A small network was trained on invented records. Each row is its activation on one of them, seen along a few directions.
Each row is followed by the record's values for the fields Kabak, Fuz, Tege, Rumil, Pid.
Not every record has every field; a missing one is left out.
The largest differences between rows may come from other fields.
In the rows, zero is written as 500.
Strong random noise was added to every row along 3 fixed directions; ignore it. To show where, here is one row again and again, with new noise each time:
[527 537 490 538 530 496 535 552 463 399 521 425 418 500 539 472]
[516 621 654 668 446 467 400 435 263 345 535 387 416 437 611 416]
[443 499 227 534 551 492 604 529 488 203 430 370 313 494 636 396]
[576 544 612 460 569 512 560 677 591 594 596 495 526 570 388 546]
[558 559 606 436 586 514 578 732 650 617 607 506 553 606 342 538]

[440 407 320 530 568 455 529 474 533 423 385 520 501 483 551 414]	Kabak=j2 Fuz=b1 Tege=d1 Rumil=t1
[538 265 285 483 583 486 577 372 560 513 399 524 437 416 555 587]	Kabak=j1 Fuz=b2 Tege=d2 Rumil=t1
[562 461 583 440 498 510 500 549 575 676 521 582 602 537 411 576]	Kabak=j1 Fuz=b2 Tege=d1 Rumil=t2 Pid=w1
[345 728 464 543 384 501 441 521 402 264 520 379 415 549 544 326]	Kabak=j1 Fuz=b1 Tege=d2 Rumil=t2 Pid=w1
[673 501 711 471 736 470 618 827 654 629 575 534 575 625 352 513]	Kabak=j1 Fuz=b1 Tege=d2 Rumil=t1
[450 473 443 406 626 524 627 616 757 629 590 550 499 552 296 610]	Kabak=j1 Fuz=b1 Tege=d2 Rumil=t1
[368 595 599 611 514 434 426 507 499 487 528 502 568 516 409 407]	Kabak=j1 Fuz=b1 Tege=d1 Rumil=t1
[431 603 570 536 497 466 421 648 552 539 442 563 706 615 472 310]	Kabak=j2 Fuz=b2 Tege=d2 Rumil=t1
[503 477 469 547 476 486 471 466 438 437 451 481 508 493 566 474]	Kabak=j1 Fuz=b2 Tege=d1 Rumil=t2 Pid=w2
[661 390 386 433 635 529 668 631 534 414 479 448 359 523 586 569]	Kabak=j1 Fuz=b1 Tege=d2 Rumil=t2 Pid=w2
[366 522 303 407 548 498 579 680 749 501 437 567 639 644 398 368]	Kabak=j2 Fuz=b2 Tege=d1 Rumil=t2
[466 615 685 612 509 461 433 552 460 501 568 478 534 520 441 454]	Kabak=j1 Fuz=b2 Tege=d2 Rumil=t2 Pid=w2
[607 263 307 325 597 568 665 457 679 650 497 577 428 447 476 746]	Kabak=j2 Fuz=b1 Tege=d2 Rumil=t1
[673 402 668 410 530 532 494 555 567 782 511 635 663 520 437 624]	Kabak=j2 Fuz=b2 Tege=d2 Rumil=t1
[443 339  98 378 609 542 709 480 696 402 459 458 299 467 495 599]	Kabak=j1 Fuz=b1 Tege=d2 Rumil=t1
[538 588 708 404 506 545 490 666 610 699 607 552 650 621 324 573]	Kabak=j2 Fuz=b1 Tege=d1 Rumil=t2 Pid=w2
[312 618 443 555 375 462 363 477 471 426 421 514 655 566 520 287]	Kabak=j2 Fuz=b2 Tege=d1 Rumil=t2
[308 657 575 542 419 500 395 454 531 535 562 504 592 534 390 429]	Kabak=j2 Fuz=b1 Tege=d2 Rumil=t1
[434 476 173 248 579 603 726 711 826 498 521 479 432 642 380 573]	Kabak=j2 Fuz=b1 Tege=d2 Rumil=t2 Pid=w2
[402 481 497 553 491 452 413 472 557 597 422 615 695 526 465 386]	Kabak=j2 Fuz=b2 Tege=d1 Rumil=t1
[425 519 538 672 487 432 406 334 325 338 454 428 453 412 587 415]	Kabak=j1 Fuz=b1 Tege=d1 Rumil=t1
[187 620 301 515 529 447 496 622 717 388 419 524 650 643 388 252]	Kabak=j2 Fuz=b1 Tege=d1 Rumil=t1
[495 449 593 471 556 476 472 578 658 750 495 660 736 564 349 508]	Kabak=j2 Fuz=b2 Tege=d1 Rumil=t1
[429 706 765 564 333 483 325 501 398 547 576 504 660 549 431 418]	Kabak=j1 Fuz=b2 Tege=d1 Rumil=t2 Pid=w1
[545 523 589 455 618 491 571 721 653 613 563 549 575 598 375 512]	Kabak=j1 Fuz=b1 Tege=d2 Rumil=t1
[421 590 433 444 397 530 467 522 526 473 500 475 545 549 500 441]	Kabak=j2 Fuz=b2 Tege=d2 Rumil=t2
[311 599 408 455 546 480 540 677 734 520 515 517 604 649 322 377]	Kabak=j1 Fuz=b2 Tege=d2 Rumil=t1
[763 392 376 320 552 614 722 536 457 380 540 376 184 451 641 708]	Kabak=j1 Fuz=b1 Tege=d2 Rumil=t2 Pid=w1
[559 414 346 343 465 567 609 524 594 543 503 522 468 515 486 617]	Kabak=j1 Fuz=b2 Tege=d1 Rumil=t2 Pid=w1
[366 643 497 472 383 541 434 490 514 479 521 511 553 551 462 436]	Kabak=j2 Fuz=b1 Tege=d1 Rumil=t2 Pid=w1
[477 545 281 343 443 620 611 521 547 389 540 420 317 521 545 578]	Kabak=j2 Fuz=b1 Tege=d2 Rumil=t2 Pid=w1
[430 656 754 624 416 456 323 473 400 564 558 498 627 513 444 395]	Kabak=j1 Fuz=b2 Tege=d2 Rumil=t1
[543 514 698 636 501 467 390 366 328 529 547 508 485 398 543 523]	Kabak=j2 Fuz=b1 Tege=d2 Rumil=t1
[269 549 389 581 513 416 418 548 615 476 379 577 709 591 448 251]	Kabak=j2 Fuz=b2 Tege=d1 Rumil=t1

Here are new rows. What are their fields?
[516 495 535 546 487 487 475 490 438 465 488 478 510 498 524 489]	Kabak=j1 Fuz=b2 Tege=d1 Rumil=t2 Pid=w2
[704 323 530 499 599 497 543 483 450 576 430 565 501 446 614 568]	Kabak=j2 Fuz=b1 Tege=d2 Rumil=t1
[584 338 262 435 606 520 645 492 531 388 397 473 347 453 637 530]	Kabak=j2 Fuz=b1 Tege=d2 Rumil=t1
[417 689 650 528 309 528 364 411 374 489 605 452 512 505 472 472]	Kabak=j1 Fuz=b2 Tege=d2 Rumil=t2 Pid=w1
[688 236 388 535 605 463 579 373 403 461 392 509 367 352 661 590]	Kabak=j1 Fuz=b1 Tege=d1 Rumil=t1
[352 620 630 654 455 414 339 492 453 510 474 532 680 540 442 307]	Kabak=j1 Fuz=b2 Tege=d1 Rumil=t1
[163 746 294 545 577 420 575 841 713 218 482 414 532 727 354 176]	Kabak=j1 Fuz=b1 Tege=d1 Rumil=t2 Pid=w2
[582 404 588 508 542 480 488 491 532 661 483 590 616 488 456 537]	Kabak=j1 Fuz=b2 Tege=d1 Rumil=t1
[648 409 759 576 502 479 407 318 338 674 552 554 500 357 530 649]	Kabak=j2 Fuz=b1 Tege=d2 Rumil=t1
[649 331 489 432 558 508 580 462 531 642 505 556 458 427 481 637]	Kabak=j1 Fuz=b1 Tege=d1 Rumil=t1
[651 368 627 543 583 472 498 463 452 623 479 545 513 436 519 588]	Kabak=j1 Fuz=b2 Tege=d2 Rumil=t1
[517 437 509 469 488 502 464 483 553 651 461 607 653 512 469 499]	Kabak=j2 Fuz=b2 Tege=d1 Rumil=t1
[601 302 465 604 404 490 375 127 230 487 362 536 472 286 753 545]	Kabak=j2 Fuz=b2 Tege=d1 Rumil=t1
[409 630 489 533 439 511 495 482 431 335 554 388 391 488 497 475]	Kabak=j1 Fuz=b1 Tege=d1 Rumil=t2 Pid=w1
[573 596 741 518 313 533 357 430 331 607 562 523 600 481 513 531]	Kabak=j1 Fuz=b2 Tege=d1 Rumil=t2 Pid=w1
[301 613 300 648 500 442 478 542 436 160 376 396 438 552 621 229]	Kabak=j1 Fuz=b2 Tege=d1 Rumil=t2 Pid=w2
[268 873 763 584 498 456 431 762 591 464 691 393 602 690 217 339]	Kabak=j1 Fuz=b1 Tege=d2 Rumil=t2 Pid=w2
